Each row below holds a small network's activations on one input, seen along a few directions.
Each table varies a few parts of the input and shows all the possible inputs, shuffled.
Descriptions start from the smaller parts, as in this example, which fits no table here: ring(8) and (point or line(9) or (values(3) and line(6))).
Shared parts are said once, and a part with two or three values counts as separate values.
In the rows, 128 means zero.

Other details of the inputs vary at random and push rows far along two fixed directions, the same in every table; ignore that.
These rows show it; all are for the same input, with only those details redrawn:
[106 206 193  77  75 172 189  43  59  43 113 133]
[107 208 184  84  69 164 182  44  65  36 121 130]
[110 123 137  97 178 148 131 185 139 159 150 115]
[134 174  92 163  68  44 123  93 103  16 181  83]
[108 122 150  84 180 163 141 181 139 168 142 119]
[109 131 148  90 170 158 138 171 137 157 147 116]
[107 209 192  78  72 175 189  42  60  42 114 136]
[110 121 135 100 179 146 131 186 144 162 152 114]

A family of inputs:
row 1: [152 139  98 169  96  15  84  87 119  24 167 104]
row 2: [132 104 132  76 184 127 101 157 133 170 116 133]
row 3: [109 133 149 119 144 170 157 151 151 216 131 142]
row 4: [144  66 123 114 162 186 128 153 124 186  81 147]
row 5: [151 129  60 173  76  35  90  84 154 115 146 118]
row 6: [111 109 158 123 150 169 145 151 175 204 130 155]
row 7: [156  70  65 172 163 133  98 196 146 185 130 103]
row 8: [157 135  78 138  94  33  83  97 119  55 152 103]
row 9: [164 136  74 215  56  75 124 105 110  40 150  88]
row 10: [137 156  94 214  41  35 117  64 143  59 171 113]
row 11: [108 113 173  92 182 167 128 167 148 159 138 136]
row 12: [156  44  90 176 167 113 100 181 161 159 122 124]
row 13: [144  90 119 123 159 200 137 166 122 191  97 133]
row 14: [150 103  57 159 113  56  90 131 178 158 148 128]
row 15: [118 129 127 102 149 175 141 145 153 227 119 145]
row 16: [111 100  92 142 168  64  49 219 162 156  92 171]
row 17: [115 164 166  71 108 208 178  84 115 181  91 170]
row 18: [116 147 215  46 148 198 160  83 100 119  86 176]
row 19: [111 207 182 109  43 177 201  25  90  95 109 152]
row 20: [148  60 102 188 161 127 107 197 168 156 139 111]
row 21: [152  78  89 184 160 131 113 205 154 176 144  99]
row 22: [127 154  87 166 103  44 104 131 118  57 188  74]
row 23: [151 122  70 196  74  23 100  86 168  83 159 122]
row 24: [116 129 140  75 184 168 122 164 122 181 125 127]
row 25: [ 77 176 207  71 129 177 131 101  80 126  18 208]
row 26: [129  81 161 144 166 195 142 166 142 174 104 133]
row 27: [116 105 148 121 156 140 132 123 167 200 113 161]
row 28: [130 127  90 144 141  75 108 175 149 106 183  87]
row 29: [123 211 171  70  64 162 173  23  50  36 101 139]
row 30: [126 117 198 110 125 222 178  64  82 123  52 167]
row 31: [168 101  54 201  76  59  93  90 107  65 122  97]
row 32: [121  92 120 143 188  92  86 202 165 153 174 109]
Question: The inputs of row 6 and row 10 match in every part but one. If row 16 is changed in the same way as row 6 into row 10, which row does it become?
Answer: row 25
Question: What is each input in this table made of?
Answer: values(2) and (point or (values(3) and ring(5)))
Question: Which other rows does row 23 become when the values(3) part takes its other values? List them by row number.
Answer: row 12, row 18

A family of inputs:
row 33: [134 162 102 158  89  92 126 114 120  88 165 100]
row 34: [134  89  89 149 162  67  89 181 165 134 171 104]
row 35: [124 115  98 162 141  74  98 170 154 120 159 112]
row 36: [148  76  84 191 135 109  98 159 144 158 121 116]
row 37: [161  61  74 183 161 104  87 171 155 171 128 111]
row 38: [147 132 137 128  80 163 155  67 102 103  77 154]
row 39: [124 163 141 124  98 140 151 104  98  79 133 114]
row 40: [126 102  69 141 163  79  79 196 155 164 143 112]
row 41: [115 175 161 118  75 133 152  67  80  43 110 132]
row 42: [156  69  77 186 147  88  91 152 161 161 142 111]
row 43: [134 148 136 115 114 131 145 110 105  89 139 110]
row 44: [132 179 144 112  78 135 156  58  90  70 144 117]
row 45: [110 111 174  74 184 190 153 157 134 180 123 142]
row 46: [138  90  86 145 172  88 100 195 171 158 183  97]
row 47: [129 140 115 148 115  70  97 120 143  98 149 127]
row 48: [141 110 100 141 151  77  82 168 146 122 147 120]
row 49: [ 99 148 168  72 151 180 151 129 115 179  90 160]
row 50: [136 151 155 149  64 145 157  31  94  89  93 142]
row 51: [128  95  86 160 163  87  97 204 158 136 167  96]
row 52: [134 166 140 107 100 149 150  89  91  89 133 117]
row 53: [137 160 148 140  42 141 165  26 103  79  88 157]
row 54: [101 114 181  34 202 217 149 156 131 231  87 168]
row 55: [ 98 116 177  86 190 198 155 180 141 199 117 148]
row 56: [147 154 142 135  47 146 164  21  97  70  86 157]
row 57: [117 180 136 110  76 103 141  55  99  80 117 134]
row 58: [148 131  99 174  60 116 133  83 115  85 100 139]
row 59: [135 109  87 161 151  64  71 188 156 126 153 116]
row 60: [138 115  80 157 141  78  99 174 167 149 187  94]
row 61: [ 94 110 199  56 200 216 154 167 146 214 100 163]
row 62: [118 162 151 120 110 146 156 108 112 104 135 124]
row 63: [ 97 111 189  68 214 206 131 193 150 229  95 175]
row 64: [134 149  99 120 107  86 112 103 106  89 126 115]
row 65: [135 152 104 143 105 112 123 129 117  97 157  98]
row 66: [106 139 181  78 154 196 167 130 127 166 122 141]
row 67: [138 124 104 142 123  79 106 138 126  80 146 105]
row 68: [112 133 185  70 161 178 139 123 122 158 101 165]
row 69: [138 105  98 142 153  89 106 174 144 118 161  98]
row 70: [116 143 148 120 123 133 144 114 127 109 139 125]
row 71: [120 112 172 102 135 220 169 123 131 204  64 181]
row 72: [146 122 101 199  81  95 120  90 120 102 121 122]
Question: The inputs of row 59 and row 68 match in every part but one. If row 58 is changed in the same way as row 59 into row 68, which row does it become?
Answer: row 56
Question: The inputs of row 63 and row 47 match in every part but one. If row 71 is changed in the same way as row 63 into row 47, which row does it become?
Answer: row 53
Question: What is each input in this table made of?
Answer: ring(5) and (values(2) or line(6))
Question: A walk changes only the ring(5) part. It starts at row 54 and steps to row 64. List the rest of the walk in order.
Answer: row 40, row 49, row 57
Question: Which other rows does row 37 become when the values(2) part takes its other values? List them by row number.
Answer: row 38
Question: Which other rows does row 53 become when the values(2) part takes its other values? List them by row number.
Answer: row 50
Question: Which other rows does row 43 become when the ring(5) part takes its other values? List them by row number.
Answer: row 39, row 46, row 62, row 66

A family of inputs:
row 73: [141 139  95 178  75  88 136  74 102  80 109 142]
row 74: [129 144 152 108 120 140 158  96 121 110 150 132]
row 75: [121 155 143 101 112 134 152  90 120 126 144 130]
row 76: [131 162 111 131  97  92 116  73  93  72 139 101]
row 77: [122 127 141  95 151 167 130 165 110 150 114 132]
row 78: [132 139 149 111 126 152 138 119  94  88 126 127]
row 79: [161  81  42 200 147  40  62 179 173 152 151 132]
row 80: [176  51  46 200 139  52  95 176 174 146 150  78]
row 81: [163 140 120 148  63  90  94  66 123  77 118 147]
row 82: [125 126 154  98 156 179 157 153 144 146 135 137]
row 83: [113 108 145  77 198 177 139 175 164 227 137 135]
row 84: [112 138 168 116 130 128 136  96 121 102 121 134]
row 85: [120 156 132 101 117 138 130 113  92 119 115 124]
row 86: [122  99 156 150 185 210 138 190 151 239 130 120]
row 87: [142 152 120 141 100 110 125 100  97  44 138 107]
row 88: [125 155 130 114 107 116 126  82  88  94 134 114]
row 89: [100 137 155  98 152 148 129 147 135 167  97 148]
row 90: [122 120 156  91 170 169 134 133 114 145 123 127]
row 91: [112 135 170 116 127 126 138  97 116 103 126 138]
row 92: [121 163 135 101 100 136 153 108 118 125 132 134]
row 93: [105  88 172  98 201 176 130 202 155 191 115 154]
row 94: [113  95 128 123 121 187 148 120 140 161  98 139]
row 95: [147 112 152 104 136 162 104 121 147 167  92 166]
row 96: [156 102 138 133 101 146 164  87 109 121  95 123]
row 97: [155  87  61 245 139  72  81 201 170 170 197  71]
row 98: [101 126 162 104 149 157 135 166 129 155 103 155]
row 99: [141 154 121 144  82 104 147  98 120  53 163 118]
row 100: [128 100  68 182 147  45  74 210 176 128 156 105]
row 101: [115 156 133 142  87  70 118  73 112  76 138 123]
row 102: [116 139 136  87 157 162 127 147 115 164 107 126]
row 103: [121 132 145  93 141 173 153 165 138 163 130 141]
row 104: [105  93 168  99 202 176 130 197 159 187 111 149]
row 105: [127 136 151 107 131 142 136 101  94 101 133 124]
row 106: [133 155 139 122 105 122 153  81 120  83 153 121]
row 107: [128 133 124 143 113 143 150  91 108 128  84 155]
row 108: [110 159 147 125 103  99 128  74 114  92 122 126]
row 109: [104 156 152 113 108 121 134 109 112 119 106 146]
row 110: [137 165 110 137  86 105 122 104  94  56 127 106]
row 111: [142 113  46 165 138  47  87 192 181 148 183  90]
row 112: [143 149 120 146  97 119 126  74 111  99  95 160]
row 113: [118 143 153  86 139 186 161 152 135 156 117 141]
row 114: [141  54  33 201 120  69  82 178 184 146 164  97]
Question: What is each input in this table made of?
Answer: values(2) and (point or line(5) or (values(3) and ring(5)))
Question: The inputs of row 86 and row 97 match in every part but the values(2) part. If row 80 is changed in the same way as row 86 into row 97, which row does it become?
Answer: row 96
Question: Which other rows does row 101 become when the ring(5) part takes its other values? List them by row number.
Answer: row 91, row 93, row 98, row 109
Question: Which other rows does row 108 become when the values(2) part takes its other values? List them by row number.
Answer: row 101

A family of inputs:
row 115: [117 139 143 115 143 130 128 148 125 112 141 120]
row 116: [115 142 167 107 121 154 144  97 117 135  98 157]
row 117: [127 112 142 100 155 162 131 142 134 170 101 152]
row 118: [138 133 106 149  99  92 118 100 121  92 123 129]
row 119: [137 119 126 132 124 141 141 124 137 141 136 122]
row 120: [124 115 126 134 141 120 112 145 148 154 122 141]
row 121: [118 132 120 109 154 117 120 156 138 147 150 118]
row 122: [143 121  86 173 101  72 102 121 128  90 137 108]
row 123: [131 107 116 137 139 132 115 151 134 147 117 129]
row 124: [124 154 166 104  94 171 160  61  83  94  84 147]
row 125: [127 110 146 114 157 181 146 144 129 175 111 138]
row 126: [129 124 129 140 121 138 142 126 136 139 133 124]
row 127: [125 121 133 127 134 123 121 122 137 141 118 143]
row 128: [130 112 116 133 141 116 115 148 141 149 118 139]
row 129: [126 121 133 113 158 124 120 161 134 128 151 114]
row 130: [122 132 123 104 154 123 120 157 138 149 151 117]
row 131: [132 109 120 140 137 138 135 141 146 154 139 122]
row 132: [143 126  93 165 102  63  97 111 139  96 146 120]
row 133: [141 109 117 138 141 141 126 144 135 151 131 122]
row 134: [128 123 123 129 126 127 122 133 132 135 112 143]
row 135: [134 112 118 146 136 143 128 151 135 151 129 125]
row 136: [124 165 174 113  87 182 175  60  82  97  93 144]
row 137: [137 115 123 127 130 134 122 125 123 131 114 129]
row 138: [117 137 142 116 145 123 128 146 125 112 143 119]
row 139: [105 138 153  81 165 165 136 161 134 172 129 136]
row 140: [128 150  93 147 110  62 107 130 132  89 168 100]
row 141: [143 127  87 181  90  81 119 122 141  96 160 102]
row 142: [119 181 162 110  80 127 156  59  79  36 130 124]
Question: The inputs of row 140 and row 130 match in every part but one. If row 122 is changed in the same way as row 140 into row 130, which row does it become?
Answer: row 137
Question: What is each input in this table made of?
Answer: line(4) and (values(2) or line(5))
Question: A walk changes only the line(4) part. It starts at row 129 and steps to row 142. List the rest of the walk in order.
Answer: row 138, row 115
Question: Which other rows does row 127 become when the line(4) part takes its other values? List them by row number.
Answer: row 116, row 120, row 132
Question: A walk changes only the line(5) part. It starts at row 141 and steps to row 135. List the rest of the walk in order.
Answer: row 123, row 134, row 120
